A small network was shown many inputs. Here are its activations along a few directions, one row for each input.
In each table, some parts of the input vary, and every possible input appears once, in random order.
A made-up example of a description, with smaller parts first: ring(8) and (point or ring(11) or (values(2) and line(6))).
Shared parts are said once, and a part with two or three values counts as separate values.
(in the rows, 128 means zero)

Other details of the inputs shift rows strongly along two fixed directions, in all tables alike. That doesn't count.

Table:
x1: [124 132 134 113 120 123 129 125 136 139 122]
x2: [119 134 149 120 133 122 116 126 121 148 129]
x3: [127 125 152 124 127 131 124 124 122 138 121]
x4: [162  90 125 162 110  66 209 222 124  87 108]
x5: [169 108  57 118 161 187 109 134  72  98 128]
x6: [121 131 139 148 126 127 124 114 137 133 133]
x7: [127 123 150 128 128 131 124 124 118 140 134]
x8: [124 135 128 113 127 123 127 126 131 140 131]
x9: [127 128 134 120 119 127 135 123 133 136 135]
x10: [119 131 128 138 132 122 126 133 132 120 138]
x11: [128 129 131 114 122 134 130 119 133 133 125]
x12: [108 144 140 111 125 123 113 112 145 136 130]
x13: [116 138 130 115 130 117 121 128 136 131 134]
x14: [120 131 132 145 131 126 122 121 133 135 136]
x15: [121 130 151 120 128 126 117 124 123 145 120]
x16: [113 136 133 118 127 122 123 125 136 133 144]
x17: [115 136 136 137 129 127 119 116 137 123 139]
x18: [129 129 132 130 122 135 128 115 132 136 120]
x19: [117 137 134 123 128 120 121 127 139 124 125]
x20: [120 135 134 124 129 130 122 120 137 120 128]
x21: [129 130 135 120 120 135 128 115 134 138 123]
x22: [172  84 124 168 104  71 215 216 120 104  98]
x23: [126 130 135 135 122 131 129 114 133 140 131]
x24: [121 134 132 110 123 124 126 124 136 133 125]
x25: [108 141 143 119 124 126 117 107 144 136 144]
x26: [171 106  60 111 153 192 111 132  75  99 121]
x27: [120 134 133 114 126 131 122 118 137 124 129]
x28: [123 131 135 138 126 120 132 129 138 116 121]
x29: [127 131 132 135 127 137 123 110 132 134 121]
x30: [118 132 132 144 131 121 124 126 135 128 136]
x31: [122 125 147 125 131 128 121 129 116 145 137]
x32: [123 130 133 141 126 124 128 122 132 141 133]
x33: [125 133 134 119 120 127 126 120 136 143 121]
x34: [126 135 128 119 127 127 125 123 130 144 129]
x35: [122 135 134 134 126 128 119 113 134 141 119]
x36: [168 104  61 128 159 191 110 134  76  82 136]
x37: [115 133 137 116 122 117 132 127 138 139 141]
x38: [118 137 130 139 134 119 119 125 135 128 128]
x39: [127 129 137 128 118 128 133 119 135 141 133]
x40: [121 130 137 118 120 119 135 128 135 144 138]
x41: [167 108  67 124 157 194 106 124  81  90 125]
x42: [125 130 132 123 122 128 131 124 131 146 137]
x43: [121 133 136 140 129 128 122 117 139 123 122]
x44: [125 129 137 143 123 128 129 115 133 137 130]
x45: [118 135 136 130 127 125 124 121 137 123 140]
x46: [124 135 132 130 126 121 127 123 132 145 125]
x47: [123 132 129 134 129 119 126 132 135 117 120]
x48: [122 135 129 139 134 124 119 122 131 133 127]
x49: [117 140 130 123 134 118 119 128 136 126 134]
x50: [119 133 140 118 120 123 131 119 139 135 139]
x51: [119 135 134 138 129 122 119 122 138 126 120]
x52: [166 109  61 121 159 191 103 129  78  92 123]
x53: [168  88 119 170 112  58 213 230 122  81  93]
x54: [121 133 137 113 121 128 129 118 140 132 128]
x55: [116 139 134 111 126 116 125 124 138 139 133]
Description of these inputs: ring(5) and (point or ring(10)).
The inputs of x23 and x46 match in every part but the ring(5) part. If x7 is changed in the same way as x23 into x46, which row does it become?
Answer: x2
The inputs of x45 and x19 match in every part but the ring(5) part. If x39 is changed in the same way as x45 into x19, which row does it become?
Answer: x33
List by row number the other rows that have the ring(5) part in common with x18.
Answer: x3, x11, x20, x21, x27, x28, x29, x41, x43, x54
A walk changes only the ring(10) part. It starts at x4 and steps to x10. List the rest of the walk in order.
Answer: x30, x14, x32, x22, x42, x40, x37, x16

Table:
x56: [196  84  82 106 127 131 188 197  89  87  83]
x57: [ 79 144 197 133  99  59 159 135 176 174 163]
x58: [133 140 108 101 150 204  69  54 105 150 117]
x59: [152 116 105 115 117 155 133 128 125 106  89]
x60: [130 139 107 133 155 196  71  66 101 148 156]
x61: [178  88  75 129 134 121 183 200  90  81 141]
x62: [162 104  66 123 142 115 152 205 106  49  98]
x63: [ 98 161  81  92 149 191  68  60 142 112 175]
x64: [ 84 160 217 109  87  62 146 107 187 199 115]
x65: [104 141 204 179  96  69 160 110 181 173  96]
x66: [103 160 101  75 169 174  46  91 102 135 158]
x67: [103 140 181 181  96  63 166 128 182 147 132]
x68: [185  79  99  99 127 138 175 197  75 113 108]
x69: [ 87 143 204 100  86  66 151 132 173 186 140]
x70: [ 89 150 190 115  90  52 159 135 183 168 144]
x71: [168  96  71 177 147 119 149 200 101  52  82]
x72: [181  89  68 105 116 127 180 195 112  60  98]
x73: [102 148 124 102 179 184  44  87  91 128 166]
x74: [116 143 128  71 146 209  57  57  97 179 144]
x75: [ 82 145 198 110  91  60 153 136 176 180 153]
x76: [100 142 196 163  82  72 157 109 195 156  79]
x77: [ 95 148 196 106  83  58 158 132 179 174 129]
x78: [ 99 166  97  74 171 175  46  83 113 126 149]
x79: [102 161 112 105 181 181  43  73 110 110 150]
x80: [106 156 106 122 176 182  36  78  98 141 146]
x81: [182  82  63 171 122 117 198 207 115  40 117]
x82: [179  86  70 180 122 127 184 186 112  53 114]
x83: [108 137 207 152  89  72 155 114 166 185  99]
x84: [191  70 106 140 123 146 171 181  69 118  96]
x85: [196  78  96 168 128 138 173 177  80 103  96]
x86: [175  94  74 106 128 122 179 190 103  80 123]
x87: [103 160 101 123 179 183  37  71 108 132 136]
x88: [103 160  84  71 142 190  67  64 140 116 162]
x89: [ 96 133 197 175  95  67 160 134 166 169 151]
x90: [ 77 159 185 136 100  56 157 117 199 160 149]
x91: [100 152 108  72 169 178  47  99  94 143 165]
x92: [ 99 135 215 169  95  80 147 112 164 195 119]
x93: [190  84  99 119 123 139 171 180  80 111  89]
x94: [192  68  97 177 131 135 184 197  73 102 120]
x95: [ 97 163 103 112 173 185  40  71 124  91 145]
x96: [ 96 145 203 163 117  41 150 157 162 133 120]
x97: [124 148 110  76 146 206  63  53 111 153 124]
x98: [184  80  85 172 130 125 181 190  87  82 132]
x99: [196  79  85 181 135 131 185 185  94  83 103]
x100: [177  78  86 152 131 128 184 201  80  89 149]
x101: [119 153  94  68 143 199  70  64 129 126 125]
x102: [146 123 102  82 125 140 135 136 121 116 123]
x103: [ 82 156 187 161 100  61 156 113 193 155 146]
x104: [ 99 147 193 182  89  77 150 102 196 154  93]
x105: [ 85 152 192 160  98  59 155 120 182 164 155]
x106: [105 146 111 120 177 186  39  88  88 148 152]
x107: [121 146  93 141 149 203  69  56 128 119 142]
What is each input in this table made of?
Answer: line(4) and (values(3) or ring(10))
The inputs of x78 and x62 match in every part but the line(4) part. If x67 is changed in the same way as x78 into x62, which row does it become?
Answer: x82
The inputs of x90 and x61 match in every part but the line(4) part. If x103 is changed in the same way as x90 into x61, which row does it become?
Answer: x105
Change only the ring(10) part in x57. List by row number the other rows that result.
Answer: x68, x69, x74, x75, x84, x89, x92, x94, x100
Change only the values(3) part in x79. List by row number the other rows that result.
Answer: x78, x87
Change only the values(3) part in x80. List by row number the other rows that result.
Answer: x66, x96
Change only the ring(10) part in x88. List by row number the other rows that result.
Answer: x59, x63, x72, x76, x81, x82, x101, x104, x107

Table:
x108: [112 137 135 152 140 128 106 114 125 141 144]
x109: [ 78 176 154  89 122 123  86  75 173 164 139]
x110: [142 116  97 142 148 136 130 155 111  83 134]
x111: [147 111 121 151 137 146 127 127 106 128 116]
x112: [106 134 210 182  73  13 200 160 205 136  84]
x113: [137 120  89 136 146 135 129 145 116  85 125]
x114: [178  93  95 118 137 153 152 163  74 115 113]
x115: [129 129 139 110 120 142 121 114 125 153 115]
x116: [ 97 157 155 134 121 140  93  72 160 154 119]
x117: [137 119 116 117 140 133 125 145  98 134 144]
x118: [142 116 130 116 136 140 129 137 102 141 135]
x119: [128 131 139 149 141 140 114 114 118 141 136]
x120: [139 117 111 105 115 145 147 123 125 133 153]
x121: [ 88 168 141 126 131 129  87  76 170 141 132]
x122: [116 134 125 103 137 126 119 137 128 121 145]
x123: [146 114 100 148 145 136 126 154 100  96 139]
x124: [152  98 156 185  97  69 200 186 144 119  78]
x125: [130 117 114 113 136 133 123 155 104 119 145]
x126: [142 124 114  97 123 137 130 129 122 115 114]
x127: [138 121 107 144 120 148 141 113 132 120 150]
x128: [118 141 120 100 134 125 122 131 134 119 136]
x129: [112 145 148  99 118 140 108  92 144 158 119]
The inputs of x123 and x125 match in every part but one. If x110 is changed in the same way as x123 into x125, which row does it become?
Answer: x122
What is each input in this table made of?
Answer: values(2) and (point or ring(10))
